Each row below holds a small network's activations on one input, seen along a few directions.
Each table varies a few parts of the input and shows all the possible inputs, shuffled.
Descriptions start from the smaller parts, as in this example, which fits no table here: one of 8 places around a ring, together with either a single point or (one of 2 separate values, together with one of 4 places along a line) or one of 9 places around a ring.
Shared parts are said once, and a part with two or three values counts as separate values.

Rows:
row 1: [  4 -31  -8  33 -20 -10  -8  -8 -43   7  -3 -25  24  30]
row 2: [ -2  21  -3   0   2  14  28  39  10  -2  11  21 -12  -4]
row 3: [ 31 -29  23  11  16  -1  19 -14 -36 -17  17  19  38  -7]
row 4: [ 39 -38  34  -5  26   1  15 -46 -27 -10  11  16  21 -24]
row 5: [-20  10 -12  -2  -9  -2 -17  -6  17  17 -14 -19 -18   7]
row 6: [ 15 -42  19   7  -2 -23 -27 -59 -26  16  -8 -29  11  -2]
row 7: [ 23 -26  13  18   9   6  35   7 -47 -15  16  17  30   0]
row 8: [-21   8  -6 -13  -9  -4 -21 -11  25  21 -15 -18 -26   6]
row 9: [-18  17 -19   6 -24  -2 -19  12   7  20 -16 -17 -15  14]
row 10: [  2  13  14 -27  22  14  21   2  21  -3   4  19 -13 -23]
row 11: [-28  33 -28  -4  -8 -20 -58  13  58 -10  -9 -11 -14   8]
row 12: [  6 -36   3  11  -2 -19 -23 -45 -25   7  -4 -30  17   8]
row 13: [  4 -33   1  18 -16 -13 -21 -29 -35   3  -6 -23  24  16]
row 14: [  4  17   8 -14  14  15  27  14  10 -11   3  18  -9 -21]
row 15: [  1  18  11  -6   5  12  25  26   7  -5   8  24  -7 -20]
row 16: [-29  22 -30  15 -28   6  -8  31  11  13 -12 -13 -19  29]
row 17: [-21  17 -26   6 -27   3 -14  24  13  20 -12 -16 -16  31]
row 18: [  3  14   7 -18  19  12  28   7  12  -5   2  21 -14 -23]
row 19: [ -2  40  -7 -30  18  -8 -20  25  57 -33  16  30  -5 -20]
row 20: [-21  14 -12  -7 -13  -2 -15   4  13  15 -13 -20 -14  14]
row 21: [ 30 -32  27  -1  24   0  13 -33 -28 -21  15  13  32 -18]
row 22: [ -2  23  -9   3   2  22  39  47   7  -6  11  23 -16   1]
Changing only one part turns row 13 into row 3. The same change can be made to row 11. Which row results?
> row 19
What is each input in this table made of?
> one of 2 separate values, together with either a single point or one of 4 places along a line or one of 6 places along a line

Rows:
row 23: [-17  24 -11 -10  -5   1  -4  11  27   1  -6   6 -21  -6]
row 24: [ 18 -24  28 -13  18 -12 -15 -37  -6  -9   4   5  19 -25]
row 25: [-10  20 -11  -3   0   8  17  21  16   1   1  10 -14   1]
row 26: [ -5  23  -8 -11   2   6   2  17  23   4  -4  -2 -14  -1]
row 27: [ 34 -30  21  15  16   9  31  -9 -42 -20  21  24  29 -10]
row 28: [ 22 -29  22  -2  15  -4  -1 -26 -21  -9   9   6  22 -15]
row 29: [ 27 -34  16  12  16   2  18 -20 -34 -13  15   9  28  -4]
row 30: [ -7  23  -6  -2   0  16  22  31  14   0   2  12 -16  -1]
row 31: [-22 -26 -16  33 -37 -13 -28  -9 -46  33 -20 -56   8  54]
row 32: [-14   0 -16  -4 -11 -25 -48 -30  20  14 -19 -36  -6  15]
row 33: [-19  30 -10 -22  -1  -5 -13  11  39   2  -7   3 -20  -9]
row 34: [ -7  22  -9   9 -12  17  20  41   9  -4   4  20 -14   3]
What is each input in this table made of?
> either one of 2 separate values or one of 4 places along a line or one of 6 places along a line
Which other rows belong to the same alternative as row 31? List them by row number.
> row 32
A walk changes only the place on the line of 4. It starts at row 24 and steps to row 28. List the rest of the walk in order.
> row 29, row 27

Rows:
row 35: [-12  24 -10  -4  -7   4   9  36  14  -4   4  13 -10   1]
row 36: [ 10  10  16  -1   8  23  38  11  -3   1   4  21 -10 -16]
row 37: [-19  21 -13  -6 -14   3  -1  15   8  18 -10 -14 -20  15]
row 38: [ -7 -12 -15  13 -20 -15 -30  -5  -3  -4  -7 -19  11  18]
row 39: [-18  17 -23   6 -16 -11 -16  21  15  -6  -6  -9   1  22]
row 40: [ -9  -6 -16  16 -18 -14 -20  -8  -2  14  -9 -16  -2  21]
row 41: [  6 -29   5  11  -5 -10 -10 -12 -28   6  -2 -18  19   7]
row 42: [-10  -7 -15  11 -18 -16 -23  -6  -3   2  -6 -20   8  21]
row 43: [  4 -26   5  11  -8 -15 -18 -11 -29 -12   5 -14  33   8]
row 44: [ -8  -3  -3 -17   7 -20 -44 -41  31   6 -15 -19 -10  -9]
row 45: [ -8  -4 -14  12 -17  -6 -10 -13 -10  24 -16 -22 -12  14]
row 46: [-10  27  -8  -5  -8   6  -1  32  19 -12   7  19  -4  -2]
row 47: [ -9  -7 -14   8 -15  -7 -14  -9  -3  21  -7 -24  -3  21]
row 48: [-10  25  -9  -7  -2  13  13  32  19   4   1   9 -16   2]
row 49: [ 15 -23  16   5  14  18  34 -20 -28   1   5   7  -1 -11]
row 50: [ -5  24 -11   4  -6   2  -3  36  15 -19   4  14   3  -2]
row 51: [ 25 -20  22 -27  33  -6  -7 -41  11 -15  13  10   8 -35]
row 52: [ 17 -17  17   0  16  11  24 -12 -28   1   6   5   8  -8]
row 53: [-15  17 -18   6 -15  -6 -20  15  19  -1  -4  -8 -10  19]
row 54: [-20  21 -11   2 -10  11   4  11   9  18 -19 -16 -30  10]
row 55: [ 12   8  16 -36  29  -2   8 -10  26 -17   7  21  -2 -37]
row 56: [-14  26  -4 -16  -1  16  19  27  16   7  -4  12 -20  -3]
row 57: [ -7  26   2 -36  17  -2 -13   1  52  -6  -1  13 -19 -28]
row 58: [-17  26  -6 -29   7 -16 -33 -11  44   4 -11 -10 -18 -11]
row 59: [-15  23 -18   5 -16  -6 -14  17  13   8  -7  -4 -13  19]
row 60: [ 9  6  9 -4 16 13 27 17 -2 -8 11 19  3 -9]
row 61: [ 19 -18  11  14  11  -1   7  -6 -17 -18  19  11  22  -1]
row 62: [  7 -29  10  12  -5  -4   6 -28 -30  15  -9 -12   5   6]
row 63: [  7 -31   6   6  -2  -3  -1 -22 -28  12   1 -16  14   7]
row 64: [ 19 -24   9   7  13   4  13  -8 -20 -10  13  12  16  -2]
row 65: [ 12   3   5   1  11  10  23  17   2 -12  14  25   7  -7]
row 66: [  4  11  13 -10  17  17  35  14  -3  -1  10  19  -1 -13]
row 67: [-17  22 -13  -4 -17  -3  -7  17   9  12 -11 -10 -15  20]
row 68: [  4 -24  17   7  -7   4   9 -23 -37  16 -15 -17   5   1]
row 69: [ 12 -24  15 -11  16 -18 -31 -55  10  -1  -5  -9   7 -24]
row 70: [ 13   8   5   9   7   3  11  22   1 -23  19  28  19 -11]
row 71: [  8 -28   7  17  -8 -10 -17 -18 -23  -3   3  -8  19   6]
row 72: [-14  21  -2  -3  -5  18  26  22  15   8  -4  12 -29  -8]
row 73: [-10  -7  -9  12 -16   5  -3 -15  -9  26 -19 -28 -18  14]
row 74: [ 13   9   6   5   9   5  13  20  -1 -23  15  26  14 -13]
row 75: [ 16 -16   9  10  12  -4   0   0 -25 -27  15  12  30  -5]
row 76: [ 23 -20  12   6  12   9  18  -9 -20  -2  11   5  10   0]
Changing only one part turns row 48 into row 60. The same change can be made to row 50. Which row results?
> row 70
What is each input in this table made of?
> one of 6 places around a ring, together with either a single point or one of 6 places along a line
Change only the place on the line of 6 in row 41. List by row number the other rows that result.
> row 43, row 62, row 63, row 68, row 71

Rows:
row 77: [ -8  21  -4 -20   5  -7 -11  10  35  -9   1  12 -11  -9]
row 78: [-20  21 -12  -9 -12  -5 -23   7  24   4  -9 -12 -15   0]
row 79: [  6   5   7   6   4  15  28  16 -13  -2   5  15  -1  -7]
row 80: [  9  14  12 -16  14   7  16  10  13  -8   0  23  -9 -22]
row 81: [-10   4 -18  15 -16  -4 -12  12   3   7  -5 -15  -7  22]
row 82: [ -2   1  -1  16 -11  10  19  15 -19   8   0  -3  -4  14]
row 83: [ -8   2  -4  15 -13   7  14  21 -18   1   5  -3   4  14]
row 84: [  1 -26   2  14 -11 -20 -28 -46 -22  18 -17 -35   9  10]
row 85: [ -6  26   2 -20   6  -2  -4   2  33  -2  -4   8 -20 -13]
row 86: [  8   9   6 -23  19  12  21   5  11  -6   5  18  -9 -18]
row 87: [ -7   0  -7  18 -11   6  12  25 -16   3   3   3   6  16]
row 88: [ -6  -3  -5  14  -8  13  23  14 -16  15  -1  -2  -4  16]
row 89: [-14   3 -16  10 -19  -3  -9  12  -1   4  -5 -16  -1  20]
row 90: [ 32 -30  32  -1  21   3  13 -27 -25 -10   8  14  18 -24]
row 91: [-13  22 -10  -8 -10  -3 -19   3  24  11 -14 -11 -23  -1]
row 92: [  1 -29  -2  11 -10 -27 -34 -38 -22  13 -11 -34  18  16]
row 93: [  6   2   6   2   7  16  32  17 -12   5   7  15  -4  -3]
row 94: [  4   0   2   3   5  10  21  21 -13 -11  13  14   7   1]
row 95: [ -1 -32   0   7  -8 -20 -26 -45 -21  23 -14 -35   5  13]
row 96: [ -8  26  -2 -23   2  -4 -11   8  29 -10   0  10 -10 -11]
row 97: [ -5 -25  -1   9 -12 -22 -34 -41 -26   9 -11 -35  19  14]
row 98: [10  2 -1 10  5  9 23 18 -8 -9 14 19  8  2]
row 99: [  1  -2 -11  20  -9   6  11  18 -16   0   3   2   4  23]
row 100: [ -4  24  -8 -15   6  -6 -11   5  39  -7   1  16 -10  -7]
row 101: [ 33 -32  23   6  25  -1   7 -24 -19 -17  19  16  25 -16]
row 102: [-13  19 -20  -3  -9  -6 -24   4  31   5  -9  -5 -14   7]
row 103: [-18   6 -14   8 -20  -1 -12  14  -4   6  -7 -19  -5  16]
row 104: [ 10  12   0  -7  16   4  11  10  20 -14   7  27   3 -13]
row 105: [ 26 -36  28  -1  26   9  19 -31 -21  -6  11  11  15 -23]
row 106: [-15  19 -14  -9 -10  -6 -24   8  28   4 -12  -9 -11   5]
row 107: [  7  11   7 -16  16   5  14  13  16 -18   9  19   4 -17]
row 108: [  1  14   8 -18  14   7  10  14   9 -17   8  21   1 -20]
row 109: [  4 -30  -8  15 -11 -25 -35 -42 -20  10  -8 -29  16  18]
row 110: [-17   2 -13  10 -13   5   1   4   1  18 -10 -21 -14  18]
row 111: [-10  19  -2 -21   9   3   1   0  35   3  -2   8 -21 -12]
row 112: [-14   6 -11  12 -18   3  -4   7  -1  13 -11 -20 -11  14]
row 113: [-17  17 -15 -11  -9   0 -13   0  25  15 -13 -12 -23   3]
row 114: [ 25 -32  28  -3  18   1   8 -22 -27 -20  15  13  27 -22]
row 115: [  3   3   7   4   0  10  22  22 -13  -9  11  17   7  -5]
row 116: [ 27 -35  27   0  22  -1   8 -22 -21 -18  17  13  28 -19]
Changing only one part turns row 113 into row 78. The same change can be made to row 111. Which row results?
> row 96
Changing only one part turns row 92 into row 109. The same change can be made to row 77. Which row results?
> row 100
What is each input in this table made of?
> one of 5 places along a line, together with either one of 2 separate values or one of 6 places around a ring
Which other rows agree with row 82 in the place on the line of 5? List them by row number.
> row 79, row 80, row 84, row 85, row 90, row 91, row 112
Change only the choice among 2 separate values in row 116. List by row number the other rows that result.
> row 92
A walk changes only the place on the line of 5. It starts at row 110 and steps to row 112. List the rest of the walk in order.
> row 103, row 89, row 81
